These are the activations of a small neural network, seen along a few directions. Each row is one input.
In each table, some parts of the input vary, and every possible input appears once, in random order.
A made-up example of a description, with smaller parts first: one of 8 places around a ring, together with either a single point or one of 11 places along a line or (one of 3 separate values, together with one of 6 places along a line).
Shared parts are said once, and a part with two or three values counts as separate values.

Other details of the inputs vary at random and push rows far along three fixed directions, the same in every table; ignore that.

Rows:
x1: [-27.0  -2.4  44.7  10.8  -0.4  41.5  27.7 -13.0  24.9  35.1 -26.0 -20.3]
x2: [-13.2  -1.5  55.1   0.5   3.6  72.4  16.3   5.4  31.5   1.2 -46.5 -58.3]
x3: [ 48.1  20.2 -53.5 -33.7  14.9 -61.7 -12.6  31.4 -10.8 -32.3  36.6  14.4]
x4: [-43.2 -16.5  69.3   5.0  -9.9  74.1  22.5  27.6  20.8   9.8 -35.3 -74.5]
x5: [  9.3 -39.9 -31.3  30.8  -4.5 -35.4 -48.3 -39.4 -58.0  12.5  12.7  -5.4]
x6: [  1.4  -1.9  44.1 -34.2 -25.6  55.2 -44.4   6.1 -78.5 -25.1 -47.6 -60.3]
x7: [ 16.2 -18.5 -19.5  45.3  22.4 -24.9 -34.5 -65.0  -6.5  20.0   1.0  43.7]
x8: [-16.8  -1.2 -24.4  17.4  11.3 -16.1  38.7  30.7  70.7  -7.4  50.9  36.2]
x9: [-30.0  -8.2  21.1  24.9  -2.0   7.2  13.4 -37.7  34.1  25.4  -9.5  11.4]
x10: [  6.1  -5.4   8.9  42.9  33.2  14.2   1.2 -35.6  35.0  36.1  -9.3  29.5]
x11: [  8.5  -8.0 -28.2  37.1  -8.6 -18.3 -30.7 -56.0 -15.1  48.7  11.1  43.3]
x12: [-18.4  23.5  -0.5 -70.7   5.6 -25.7   9.2  47.8 -45.8 -57.9   2.6 -17.4]
x13: [ 32.0  18.2 -68.2 -39.6  12.2 -45.1 -25.4  28.0 -10.2 -33.7  35.8  23.2]
x14: [-18.6  14.8  -9.8 -34.8  17.1  -4.9  56.3  56.6  74.2  -7.6   9.9   1.1]
x15: [-30.0  37.5   9.6 -31.9  34.7  -2.5  57.1  53.2  55.4 -12.1  12.1  20.6]
x16: [ 17.2 -20.0   3.4  -9.4  -9.9   9.9 -42.1 -27.7 -59.7 -23.1 -29.5 -47.2]
x17: [ 32.9  12.1 -50.7 -34.7  20.1 -47.0  -1.4  25.2 -27.3 -45.6  42.2  38.8]
x18: [-10.2 -10.3  -1.4  38.0 -17.3  22.0  -4.8 -28.5  43.2  39.3 -15.5  16.0]
x19: [ -8.6   2.7  12.5  52.3   4.6  14.4  17.8 -40.8  20.5  24.9   0.8  46.3]
x20: [ -9.4   9.7 -13.6  16.6  13.3 -32.1  28.2  38.5  76.2   7.1  44.6  28.6]
x21: [ -2.3  14.5  -5.1 -73.8 -18.4  -9.9  23.4  51.4 -48.6 -51.6  17.6 -25.4]
x22: [-55.0  48.9  45.6 -59.4  -2.3  41.3  47.1  78.6  49.8 -39.6 -10.1 -13.2]
x23: [ 17.1  -0.3  59.8 -27.4 -23.2  40.0 -31.5   9.0 -78.4 -23.2 -47.7 -69.6]
x24: [ 43.3 -19.6 -22.8  14.3 -10.6   2.5 -35.1 -36.6 -59.8 -11.8  -3.7 -11.2]
x25: [ 34.4  -9.1 -15.0  18.7 -15.3 -37.3 -33.9 -43.8 -65.1  33.5   5.3   9.1]
x26: [ -1.2  13.7  22.9  51.5   6.8  -1.7   7.1 -33.0  26.8  40.1  -5.7  38.0]
x27: [ 35.5  10.5 -55.5 -37.0  -2.2 -70.6   0.3  36.7 -15.3 -16.9  33.3  16.1]
x28: [-18.4 -17.5  -3.1  55.6  -6.2  15.8 -15.6 -22.2  39.7  41.0  10.5  19.5]
x29: [-19.9 -19.6   8.3  29.6  -7.1   8.8  10.1 -30.7  45.1  20.9 -19.4   2.7]
x30: [ 20.2 -26.3  -2.7  -4.7 -36.4  13.9 -16.2 -16.1 -68.9  -7.9 -21.1 -35.8]
Each input here is: one of 5 separate values, together with either a single point or one of 5 places around a ring.
The inputs of x24 and x13 match in every part but the choice among 5 separate values. If x17 is changed in the same way as x24 into x13, which row does it become?
> x6
List by row number the other rows that have the choice among 5 separate values in common with x27.
> x3, x20, x23, x25, x26
Start at x16 and move only the place on the ring of 5, one step at a time. The first step leads to x29. Which rows follow, in order?
> x9, x12, x7

Rows:
x31: [  2.7  25.8 -49.3 -28.6  30.7 -53.0   6.4  16.0  19.5 -30.9  33.9  64.9]
x32: [ -1.8  35.1 -27.3 -47.9  24.7 -34.0  15.7  56.2  38.2 -30.1  37.0  24.3]
x33: [ 18.1   5.1 -26.3 -49.9 -12.3 -26.8  -4.1  45.3 -37.3 -12.4   8.3 -24.7]
x34: [-31.8   8.5  16.8  24.4   2.7  20.1  30.5   3.2  59.7   9.8  16.7  35.7]
x35: [-41.9 -20.8  80.3  -8.7 -28.5  64.7  22.9  21.3  -3.3  -3.0 -45.0 -83.2]
x36: [-10.9  -8.1 -20.3 -49.5 -10.7 -16.7   4.1  39.4 -49.1 -46.2  19.8 -34.2]
x37: [-17.9  14.6  29.6 -73.7 -20.4  20.9   8.3  37.9 -78.8 -55.9 -17.8 -45.5]
x38: [  1.2 -26.0  57.8   3.8 -15.2  69.4  -6.0  -3.3 -22.0 -14.1 -50.5 -82.2]
x39: [-52.8   5.1  50.9   0.6 -27.9  63.7  50.8  28.0  78.6  -5.6 -12.6 -20.3]
x40: [ 30.3  -4.7  18.1  26.7   9.5  18.9 -16.1 -47.9 -27.4   9.7 -27.2   6.1]
x41: [ 17.8 -12.7   3.4  48.8  -4.1 -16.6 -26.5 -74.6 -59.7  44.6 -14.5  23.4]
x42: [-15.5  15.9  17.7  20.2  16.5  10.1  28.1  13.5  65.1  33.2   2.7  23.7]
x43: [ 22.5 -38.0 -17.3  52.2   1.1 -13.9 -36.9 -58.9 -45.1  56.5 -12.5  -8.7]
x44: [ 27.7 -21.2  26.2  31.3 -26.6  47.5 -25.8 -34.6 -26.9  10.6 -38.1 -44.1]
x45: [-10.5  15.9   7.4  36.6  27.0   2.2  13.1 -41.3  66.6  33.9  -3.6  50.5]
x46: [ 14.3   6.0   5.6  56.9  24.3  14.2  11.7 -24.6  71.2  24.7   8.0  44.4]
x47: [ -3.8 -14.6  49.8  29.9 -26.9  34.2 -20.7 -30.1 -52.9  28.1 -31.8 -33.2]
x48: [ 29.0   0.8 -43.5 -39.6 -10.6 -36.3 -31.4  15.5 -45.1 -18.7  15.4 -13.6]
x49: [ 38.4 -10.5 -55.6  -8.2 -20.1 -63.4 -32.5  -8.1 -78.2   2.9  28.6   4.4]
x50: [-41.8  17.8   3.7 -60.6   8.1   8.3  36.7  78.4  53.2 -65.4   9.7 -30.7]
x51: [  6.8  -8.3 -28.8  65.8  17.6 -17.4 -26.3 -52.9  35.4  34.7  17.6  72.1]
x52: [ -3.2  11.4 -46.3 -36.7  29.2 -47.3  17.3  43.1  45.4 -25.1  41.0  15.1]
x53: [ 40.8   3.5 -44.1 -24.2  15.1 -59.1 -29.2 -12.7 -87.2   9.2   8.7  23.0]
x54: [-17.6  -0.5  -8.4  30.7  -3.0  10.6   9.7  -8.6  80.1   9.4   6.1  32.6]
What is each input in this table made of?
> one of 4 places along a line, together with either a single point or one of 5 places around a ring
The inputs of x45 and x48 match in every part but the place on the line of 4. If x37 is changed in the same way as x45 into x48, which row does it become?
> x39
Change only the place on the ring of 5 in x32. List by row number the other rows that result.
> x34, x42, x47, x51
Change only the place on the ring of 5 in x52. List by row number the other rows that result.
> x35, x36, x43, x50

Rows:
x55: [ 61.5 -24.4 -63.9 -32.9 -32.6 -47.0 -17.7   4.6 -79.6 -20.1  21.2 -28.6]
x56: [-22.7  13.3  31.0  11.4  35.5  35.4  18.5 -32.1  41.4 -14.0 -29.8  31.9]
x57: [ 53.4   1.1 -82.8   3.7  17.4 -68.1 -52.3  10.2 -17.5   5.1  63.1  44.2]
x58: [ -4.6 -34.6 -12.2  73.9  33.6   9.4  -6.8 -42.3  57.9  18.3  15.8  31.7]
x59: [ 43.6   8.9  10.3   6.6 -13.0  10.2 -15.6 -49.4 -94.8   5.4 -29.0   5.8]
x60: [-48.5  15.2  70.8  -6.7 -32.7  62.4   3.9 -30.6 -40.4   2.8 -44.9 -12.5]
x61: [ -9.0  47.7  15.2 -34.9  13.1   7.2  22.0  68.3  77.8 -30.4  10.1   9.8]
x62: [-32.4 -23.7  -6.9  74.9  -8.1   2.0   1.2 -30.1  40.4  44.9  29.7  48.5]
x63: [-46.4   2.8  37.0  29.9 -16.2  17.4  18.1  -3.5  35.1  11.5  -3.9  28.2]
x64: [-26.4  22.4  11.5 -26.7  35.5   4.5  35.0  33.1  65.9 -52.2  15.2   3.1]
x65: [ 10.0 -56.5  -6.5  -1.3 -19.7  19.0 -38.9 -30.2 -42.5 -21.8 -34.7 -59.0]
x66: [ -6.8  -8.5 -18.7 -77.5  -9.2 -30.1  14.6  67.8 -24.6 -21.4  -3.9 -67.8]
x67: [ -2.6  30.8  56.8   0.8  -9.5  69.2 -22.6 -22.1 -13.2   9.0 -61.0 -14.9]
x68: [-56.2   3.7 -14.8 -33.6 -27.9  -3.0  49.0  52.9  77.8 -21.5  29.2  -0.2]
x69: [  4.2 -20.0  62.3  18.5 -29.3  64.4  16.5  10.5  -7.2   3.9 -22.5 -56.3]
x70: [ 20.9  -3.8 -30.3  51.9  35.7 -62.2 -14.6 -50.3  -7.5  62.6  17.1  48.2]
x71: [ 16.3 -31.0  -3.8  20.6   4.2 -11.8 -36.6 -17.9 -84.9  38.7  -8.8 -44.8]
x72: [ 23.0   5.3  13.4  55.7   2.1   2.2  21.4 -36.9  37.0  30.9   9.6  35.7]
x73: [ -8.8  43.0  19.7 -96.4  21.2 -18.0  22.5  50.2 -58.7 -31.5 -15.5 -26.3]
x74: [ 31.6   8.4 -88.1 -37.8   0.0 -62.9 -17.6  47.8  37.6 -20.2  43.0  23.6]
What is each input in this table made of?
> one of 4 places along a line, together with one of 5 separate values
The inputs of x68 and x74 match in every part but the choice among 5 separate values. If x63 is changed in the same way as x68 into x74, which row does it become?
> x61
Start at x59 and move only the place on the line of 4, one step at a time. The first step leads to x72. Which rows follow, in order?
> x69, x55
Change only the choice among 5 separate values in x71. List by row number the other rows that result.
> x57, x58, x62, x69
